These are the activations of a small neural network, seen along a few directions. Each row is one input.
Each table varies a few parts of the input and shows all the possible inputs, shuffled.
A made-up example of a description, with smaller parts first: values(2) and (point or line(9) or (line(4) and ring(8))).
Shared parts are said once, and a part with two or three values counts as separate values.

Other details of the inputs shift rows strongly along two fixed directions, in all tables alike. That doesn't count.

Rows:
r1: .39, .28, -.33, .26, .06, -.35, .06, .34, -.47, -.19, .30, .10, -.06
r2: -.38, .21, -.11, -.26, .17, .26, .24, -.10, .24, .17, -.04, -.11, -.24
r3: .01, .30, -.01, -.20, .09, -.04, -.06, -.12, .11, -.22, -.17, .06, -.22
r4: -.26, -.50, .04, .05, -.18, .51, -.11, .00, -.31, -.11, .49, -.02, .36
r5: .08, .19, -.24, .00, .22, -.06, .09, .15, -.09, .14, -.29, .08, -.06
r6: .51, .05, -.19, .10, -.03, -.66, .31, .26, -.54, -.25, .33, .16, -.03
r7: .44, .00, .05, .24, -.45, -.25, .16, .26, -.23, -.35, .43, .01, .05
r8: .03, .48, -.23, .09, .08, -.06, .09, .14, -.25, -.18, .81, -.19, -.06
r9: -.18, .16, .03, -.19, .23, .39, -.40, -.26, .20, -.01, -.39, -.07, .23
r10: -.62, .05, .39, -.24, .42, -.20, .21, .20, .31, .19, -.02, -.24, -.28
r11: -.02, .37, -.14, .12, .21, -.04, -.04, -.24, .32, .32, -.11, .08, -.24
r12: .21, -.16, .11, -.07, -.18, -.20, -.09, -.13, -.38, -.47, .19, .07, .15
r13: .12, -.45, -.17, .18, -.09, .32, -.39, .24, -.44, .05, .06, .04, .44
r14: .28, -.17, -.24, .16, -.04, -.09, -.11, .33, -.39, -.10, .21, .10, .15
r15: -.05, -.39, .16, -.20, -.15, .29, -.33, -.16, -.08, -.20, -.16, .16, .26
r16: .15, -.07, -.13, .43, -.18, .12, -.38, -.08, -.33, .05, .40, .02, .06
r17: .08, .60, -.32, -.05, .45, -.29, .28, .09, .22, .17, -.36, .11, -.17
r18: -.29, -.10, .03, -.24, .04, .02, .43, -.20, .05, -.01, .12, .00, -.06
r19: -.03, .01, .00, -.29, .05, .00, -.09, -.08, .20, -.24, -.24, .11, -.16
r20: .16, -.24, .01, -.01, -.20, .11, -.44, .05, -.30, -.46, .27, .04, .17
r21: -.39, -.11, -.07, -.07, .04, .63, -.18, -.09, -.07, .17, .15, -.22, .18
r22: .27, .50, .02, .15, .00, -.09, .14, .13, .21, -.04, .04, -.19, -.08
r23: .37, -.04, .12, .23, -.42, -.27, .21, .08, -.23, -.28, .22, -.13, .12
r24: -.05, -.49, .03, .10, -.20, .23, -.29, -.24, -.01, .26, -.02, .15, .20
r25: -.29, -.17, -.11, -.12, -.01, .30, .08, .01, .06, -.01, .28, -.08, .00
r26: .00, -.22, .13, -.23, -.10, .09, -.18, -.12, -.02, -.28, -.10, .18, .10
r27: .22, .17, -.05, .01, -.10, -.68, .44, -.28, .08, .05, .08, .25, -.42
r28: -.05, -.49, .06, .15, -.20, .14, -.22, -.41, -.15, .24, -.05, .06, .24
r29: .04, .30, .06, .07, .05, .28, -.02, .00, .34, .18, -.29, -.25, .10
r30: -.17, -.30, .22, -.32, .00, .19, -.11, -.36, .05, -.06, -.50, .07, .21
r31: .39, .16, -.22, .29, -.22, -.56, .09, .09, -.16, -.19, .63, .21, -.40
r32: .03, -.03, -.06, -.27, .21, -.25, .39, -.06, .08, .25, -.58, .17, -.04
r33: .11, .03, .52, .33, .01, -.45, -.02, .53, -.01, -.16, .25, -.36, -.10
r34: -.06, .01, .12, .05, -.07, .48, -.09, -.03, .26, .22, -.45, -.25, .11
r35: .32, .29, -.29, .38, .14, -.11, -.19, .28, -.47, -.13, .32, .01, .26
r36: .01, .64, -.08, -.30, .33, -.21, .08, -.16, .36, -.16, -.29, .07, -.26
r37: -.07, .00, .11, .04, -.07, .47, -.09, -.03, .27, .22, -.45, -.25, .12
r38: -.39, -.37, .37, .12, .25, -.02, -.41, .39, -.17, .27, -.25, -.16, .30
r39: -.20, -.12, -.06, .10, .04, .34, -.26, -.29, .19, .41, -.30, .02, -.03
r40: .04, -.27, -.01, .10, -.20, -.03, -.08, -.20, .00, .17, .08, .21, -.01
r41: -.32, -.20, .40, .20, .16, -.23, -.30, .06, .10, .32, -.04, -.10, -.08
r42: .04, .10, .18, -.17, -.11, -.18, .54, -.17, .41, .10, -.59, -.07, -.12
r43: .16, -.52, -.07, .12, -.12, .26, -.30, .19, -.49, .04, .05, .12, .51
r44: .28, .15, -.20, -.19, .13, -.50, .43, .21, .00, .01, -.12, .32, -.25
r45: -.31, .27, .47, -.30, .30, -.63, .03, .19, .33, -.13, -.24, -.03, -.40
r46: -.32, .04, .03, -.32, .11, -.07, .60, -.23, .18, .02, .00, .06, -.21
r47: .02, -.11, -.09, .44, -.02, .38, -.58, -.16, -.20, .19, .25, -.07, .34
r48: .01, -.18, -.06, .08, -.21, .01, .16, .14, -.37, -.35, .85, .05, .07
r49: -.06, -.21, .09, -.02, -.15, .40, -.04, .02, .36, .17, -.44, -.18, .12
r50: -.11, -.39, -.06, .09, -.10, .30, -.31, -.21, .14, .32, -.14, .07, .06
r51: .32, -.06, .07, .16, -.40, -.15, .16, .18, -.06, -.23, .21, -.01, .06
r52: -.20, -.02, .06, -.22, .10, .39, -.32, -.23, .12, -.03, -.45, -.04, .07
r53: -.13, .61, -.20, -.19, .25, -.12, .33, .00, .19, .03, .34, -.12, -.31
r54: .27, .40, -.06, -.05, -.11, -.38, .52, .19, .40, -.11, -.13, -.02, -.48
r55: -.41, .03, -.10, -.35, .16, .24, .36, -.11, .41, .18, -.12, .00, -.27
Description of these inputs: values(5) and (point or (values(2) and line(5))).
Q: Changing only the values(5) part turns r28 into r18. The same change can be made to r40. Which row results?
A: r4
Q: Changing only the values(5) part turns r8 into r35. The same change can be made to r25. Which row results?
A: r14
Q: Which other rows does r52 become when the values(2) part takes its other values? List them by row number.
A: r3
Q: Which other rows does r10 become when the values(5) part takes its other values? List them by row number.
A: r33, r38, r41, r45
Q: Which other rows does r46 become when the values(5) part takes its other values? List them by row number.
A: r27, r30, r32, r42
Q: Which other rows does r47 become when the values(2) part takes its other values? List them by row number.
A: r11
